Each row below holds a small network's activations on one input, seen along a few directions.
Each table varies a few parts of the input and shows all the possible inputs, shuffled.
A made-up example of a description, with smaller parts first: line(6) and (point or line(11) or (values(2) and ring(8))).
Shared parts are said once, and a part with two or three values counts as separate values.
(in the rows, 128 means zero)

Other details of the inputs vary at random and push rows far along two fixed directions, the same in every table; ignore that.

Table:
r1: [140 109 113 173 160 163 174 115 112 154  92 155 134  94]
r2: [106 133 117  96  85 149 131 136 113 121 150 152 183 108]
r3: [148 157  80  99 101  97 102 117 103  77 142  72 142 174]
r4: [150  98 177 153 187 123 138  95 191 176 118 153  71 148]
r5: [172 152 112 114 158  74  92  87 167 113 132  95  57 213]
r6: [151 144 144 148 151 108 145 154 168 137 110 117  61 215]
r7: [135 131 145 157 135 140 146 166 131 133 104 121 102 141]
r8: [116 159 109  73  65 125 108 127 120  96 162 122 183 128]
r9: [106 147  76 111  80 134 118 156  66  80 136  95 179 129]
r10: [155 132 110 123 170  68  97 108 152 115 136 102  60 228]
r11: [ 99 119 130  92 102 133 113 118 128 135 147 153 148 107]
r12: [152 115 123 154 179 120 131  99 144 153 109 142  74 146]
r13: [147 146 108 138 136 130 148 127 139 129 112 118  98 180]
r14: [118 147 124  98  72 121 117 165 110  83 161 111 162 154]
r15: [132 144  76 123 105 137 133 110  87 102 122 115 171 105]
r16: [ 70  94 113 122 103 151 120 126  72 132 146 159 213  37]
r17: [167 143 128 118 174  78  95  94 190 135 129 101  50 202]
r18: [137 145  76 103 109  94 103 134  95  71 146  78 146 187]
r19: [137 102 174 152 168 142 140  92 167 171 113 155 111  83]
r20: [139 129 159 173 137 164 162 151 132 156  89 135 108  87]
r21: [111 126  79 110 114 108  87 126  72  90 145 105 156 119]
r22: [ 81  88 107 160 147 164 138 131  76 160 114 171 174  22]
r23: [145 126 150 176 155 159 175 143 159 171  88 157  80 136]
r24: [138 145 116 151 127 156 160 124 121 135  98 127 130 105]
r25: [101 117 121  98  95 129  95 111  96 114 154 120 185  68]
r26: [163 125 138 147 174 101 111 101 147 135 116 107  71 149]
r27: [144 142 118 144 149 113 147 141 142 124 113 110  89 201]
r28: [105 113 168 109 116 137 115 122 132 141 137 139 144  71]
r29: [ 98  94 175 131 138 143 127 138 129 148 128 153 140  71]
r30: [129 122 134  89 126  79  75 118 147  98 168  91 119 187]
r31: [102 111 140 157  96 199 185 151  95 156 115 193 188  29]
r32: [147 118 195 172 140 164 179 149 156 162 106 156 115  83]
r33: [136 105 130 157 185 130 133 105 154 171 110 154  84 121]
r34: [108 131  88 101 106 118  83 118  88 110 146 105 161  85]
r35: [159 124 123 157 176 106 148 124 146 131 109 116  87 193]
r36: [162 131 159 177 169 143 165 131 155 152  88 114  77 136]
r37: [ 91 139 105  81  69 125 113 152  92  95 167 133 201 130]
r38: [124 154 129  58  92  85  77 106 160 102 166 105 121 178]
r39: [127 131  98  95 138  77  71 125 129  98 157  85 107 184]
r40: [132 154 135  75  86 107 102 137 136  96 164 101 150 159]
r41: [ 92 125 126  98  78 146 119 160  86 101 157 132 207  86]
r42: [141 121 184 174 136 180 191 138 155 170  99 176 127  62]
r43: [ 83 126 119  73  86 105  91 135 112 107 168 131 164 134]
r44: [156 140 157 170 151 152 168 135 168 162  86 139  77 130]
r45: [109 102 170 179 133 183 194 163 120 166 108 187 154  57]
Each input here is: ring(5) and ring(9).
Question: The inputs of r22 and r34 match in every part but the ring(5) part. If r16 is changed in the same way as r22 into r34, which row does it become?
Answer: r25
Question: The inputs of r39 and r17 match in every part but the ring(5) part. If r21 is changed in the same way as r39 into r17, which row does it become?
Answer: r5
Question: Which other rows does r11 become when the ring(9) part takes its other values? List them by row number.
Answer: r1, r2, r4, r12, r13, r23, r31, r33
Question: A walk changes only the ring(5) part. It starts at r18 and steps to r35. List the rest of the walk in order.
Answer: r1, r15, r3

Table:
r46: [114 129 108 108  91 119 107 126 112 113 151 125 160 128]
r47: [126 122 144 128 144 129 130 121 130 147 122 140 122 108]
r48: [136 119 149 134 132 144 148 136 135 134 123 135 130 112]
r49: [115 137 115 101  86 133 116 140 108 104 140 113 152 121]
r50: [135 131 126 152 135 146 149 128 133 145 118 142 119 116]
r51: [134 116 123 149 150 142 150 133 125 142 113 143 126 125]
r52: [111 132 105 100 101 125 100 123 107 108 142 126 146 118]
r53: [142 150 126  96 119  87  90 134 150  95 152  83  93 223]
r54: [127 122 125 153 149 137 149 137 128 142 105 139 124 119]
r55: [141 143 121  89 110  82  89 114 160 103 152  92  96 225]
r56: [156 131 158 122 151  85 120 110 182 133 131 114  69 215]
r57: [108 131 110 104  94 119 110 125 114 107 143 121 166 128]
r58: [154 136 155 125 159  88 117 116 190 125 134 114  66 207]
r59: [127 113 142 136 141 136 137 121 136 135 130 146 127 116]
r60: [122 146  89 106  98 136 127 127 104 106 141 123 159 134]
r61: [143 130 140 140 133 148 150 129 136 139 117 142 131 117]
r62: [130 134 128 150 141 146 153 127 137 142 108 139 122 116]
r63: [114 131  97 117 104 121 113 146  97 108 145 120 153 129]
r64: [111 134  87 114 100 131 117 138  94 110 131 120 151 132]
r65: [139 123 131 153 148 132 142 115 116 137 107 125 118 105]
r66: [127 116 142 130 144 136 136 121 141 146 131 134 131 113]
r67: [129 111 134 147 152 139 145 139 124 138 119 140 126 122]
r68: [106 130 109 104  96 125 106 124 109 107 147 126 150 123]
r69: [160 140 153 117 168  88 109 116 190 135 128 107  65 203]
r70: [136 135 142 145 132 144 148 133 140 139 109 139 129 111]
r71: [123 121 151 148 144 138 139 141 131 134 118 131 130 113]
r72: [118 131 103  97 106 123 105 122 107 103 149 128 156 122]
r73: [124 121 154 145 142 135 141 137 122 138 121 135 126 116]
r74: [131 133 131 146 138 143 156 123 128 144 111 142 118 119]
r75: [130 125 151 139 131 141 146 140 139 134 115 131 128 106]
r76: [121 111 135 150 146 142 140 140 123 141 112 136 117 118]
r77: [120 121 143 133 142 132 133 125 144 145 124 131 131 109]
r78: [148 153 125 100 118  80  90 137 151  95 160  86  97 222]
r79: [134 122 149 141 126 141 143 141 135 138 124 135 124 105]
r80: [121 119 146 136 136 129 137 120 131 137 127 146 123 114]
r81: [129 109 144 137 137 136 138 118 138 142 126 143 134 122]
r82: [128 121 128 150 145 134 152 132 120 144 109 142 119 122]
r83: [131 116 150 143 146 142 140 137 128 135 125 134 131 120]
r84: [137 134 145 142 129 141 150 129 131 142 112 142 125 113]
r85: [118 137  86 119 101 124 117 141  96 111 140 123 153 131]
r86: [121 147 105 107  85 137 117 134 107 109 134 120 154 124]
r87: [129 139  89 122 103 121 108 122  93 103 139 105 151 115]
r88: [131 117 139 140 142 132 127 124 136 141 126 148 117 104]
r89: [138 123 127 157 152 136 139 118 125 134 103 121 123 101]
r90: [111 134 107  95 103 126  98 125 107 116 142 120 151 117]
r91: [122 117 135 151 151 135 144 142 128 137 111 136 125 116]
r92: [130 124 153 136 128 138 148 136 130 137 118 135 125 108]
r93: [106 133 109  98  99 126 105 125 113 117 147 114 154 120]
r94: [117 136 105  99 103 119  98 128 109 116 151 122 153 117]
r95: [123 116 138 148 147 132 146 138 119 140 115 139 120 120]
r96: [127 150 104 111  85 130 117 137 109 108 143 123 157 123]
r97: [126 120 139 136 145 132 129 124 138 135 118 144 123 105]
r98: [127 120 143 134 142 129 132 120 130 139 121 147 118 107]
r99: [120 121 145 129 138 129 136 122 134 148 128 134 128 111]
r100: [114 146  90 110  93 139 121 128 103 110 134 120 149 130]
r101: [122 136  90 117 104 128 108 119  92 103 130 102 149 115]
r102: [132 117 141 128 149 136 129 120 135 145 125 140 127 110]
r103: [177 133 137 139 172  97 124 105 171 126 120  96  64 202]
r104: [126 116 142 142 136 131 132 125 137 140 132 147 122 110]
r105: [125 118 141 136 138 132 130 126 141 150 133 135 127 108]
Question: The inputs of r75 and r92 match in every part but one. If r58 is changed in the same way as r75 into r92, which row does it become?
Answer: r80
Question: What do these inputs look like to the network?
Answer: values(5) and (point or ring(5) or ring(6))
Question: Which other rows does r100 become when the values(5) part takes its other values? List them by row number.
Answer: r50, r60, r62, r74
